Each row below holds a small network's activations on one input, seen along a few directions.
Each table varies a few parts of the input and shows all the possible inputs, shuffled.
Descriptions start from the smaller parts, as in this example, which fits no table here: line(6) and (point or ring(9) or (values(2) and ring(5))).
Shared parts are said once, and a part with two or three values counts as separate values.
In the rows, 128 means zero.

Other details of the inputs shift rows strongly along two fixed directions, in all tables alike. That doesn't count.

A family of inputs:
x1: [186 104 172 170 121 111 172 112 132 167 151 128 163 184 198]
x2: [ 41 174 112  61 107 163  85 164  87  94 134 125  96  54  78]
x3: [176  70 105 104 211  83  68 136  94  70  25  59 169 150  77]
x4: [116 137 106  92 145 117  95 132 100 100  83  88 135 139 102]
x5: [187  40 134 145 209  79  90 160 106 101  64  64 171 122  80]
x6: [ 45 194 109  98  88 178 132 104 148 126 162 191  70  94 128]
x7: [ 45 188 104  95  70 189 137 129 131 146 170 180  96  69 123]
x8: [142 138 108 137 110 118 150 116 152 141 138 132 114 135 123]
x9: [209  91 156 164 146 109 136 162 130 152 113 106 174 154 150]
x10: [121 131 154 147  72 139 193  27 152 205 204 159 134 201 246]
x11: [185  86 138 169 134 101 168  90 154 195 159 121 167 182 172]
x12: [ 37 179 135 120  97 161 122 138 141  99 165 174  49  67  95]
x13: [141  97 121 116 201  96  56 194  84  29  45  77 135  90  47]
x14: [191  89 120 156 168  87 132 112 147 146 104 101 158 179 124]
x15: [ 43 203  91  88  81 183 124 131 139 116 143 176  83  75  99]
x16: [133  98 109 104 163 132  98 138 114 119  95 121 146 106  98]
x17: [157 163 166 179  69 142 197 103 178 187 187 172 120 197 221]
x18: [ 76 159 102  95 111 154 101 184 115  99 145 140  85  18  48]
x19: [138 114 165 163 102 116 163  96 132 151 176 138 137 160 198]
x20: [190 105 153 157 157 100 142 133 125 120  96 108 158 183 152]
Each input here is: values(2) and (line(4) or line(6)).
Changing only the values(2) part turns x12 into x5. The same change can be made to x8. Which row results?
Answer: x18
A walk changes only the line(4) part. It starts at x2 and steps to x10. List the rest of the walk in order.
Answer: x16, x7
Change only the values(2) part in x4. List by row number the other rows that result.
Answer: x2

A family of inputs:
x21: [109 136 100 116  95 139 166  36 151 190 155 147 140 181 187]
x22: [ 66 184 136 120  81 155 139 122 137 120 170 164  77 109 136]
x23: [127 122 152 138 119 121 139 111 122 131 146 126 128 146 162]
x24: [128 133 161 152  97 127 167  88 137 159 168 142 129 173 197]
x25: [107 126 112 110 152 135  90 177 115  90 109 126 109  56  55]
x26: [155 121 124 128 150 111 116 142 119 106  91 103 142 148 117]
x27: [ 95 141 128 110 151 136  86 179 109  68 100 126 102  73  68]
x28: [143 130 139 146  93 137 169  98 146 183 170 147 142 158 186]
x29: [172 103 109 129 155 109 117 144 127 129  89  99 159 135 105]
x30: [115 138 134 123 140 133 108 154 121  96 114 133 113 109 105]
x31: [137 113 134 138 118 125 146 112 131 155 155 129 138 133 149]
x32: [170  86 128 137 152 109 126 131 121 143 113 100 164 141 130]
x33: [163 100 133 140 153  96 123 119 124 115 102  98 146 162 133]
x34: [112 132 136 127 142 127 109 148 120  92 118 131 110 104 105]
x35: [140 132 129 151  96 127 172  89 157 181 169 143 130 165 173]
x36: [151 109 129 131 135 123 130 131 124 145 127 117 151 130 132]
x37: [172 104 137 146 156 109 125 134 126 117  96 111 153 162 137]
x38: [ 24 196 104  78  75 178 131  77 132 128 163 176  74 112 144]
x39: [ 71 180 126 105 103 154 115 148 124  98 143 152  82  90 103]
x40: [159 113 122 140 139 126 134 137 138 141 116 128 146 131 124]
x41: [150 108 117 135 137 112 132 122 136 141 126 115 138 135 122]
x42: [169  99 112 130 159 106 117 141 127 129  93  98 155 135 102]
x43: [ 86 149 133  98 137 143  87 176  97  76 111 126 105  72  81]
x44: [151 111 139 128 149 115 114 146 107 110  98 104 150 141 129]
x45: [ 78 169 129 126  88 165 142 133 147 142 178 175  85  84 123]
x46: [179  93 124 144 158 110 128 133 135 142 106 112 158 144 122]
Changing only one part turns x31 into x23. The same change can be made to x25. Which row results?
Answer: x34
What do these inputs look like to the network?
Answer: values(2) and (point or (values(3) and line(4)))
Change only the values(3) part in x37. List by row number the other rows that result.
Answer: x26, x44
Change only the line(4) part in x25. List by row number the other rows that result.
Answer: x40, x45, x46
Change only the values(2) part in x27. List by row number the other rows that result.
Answer: x45
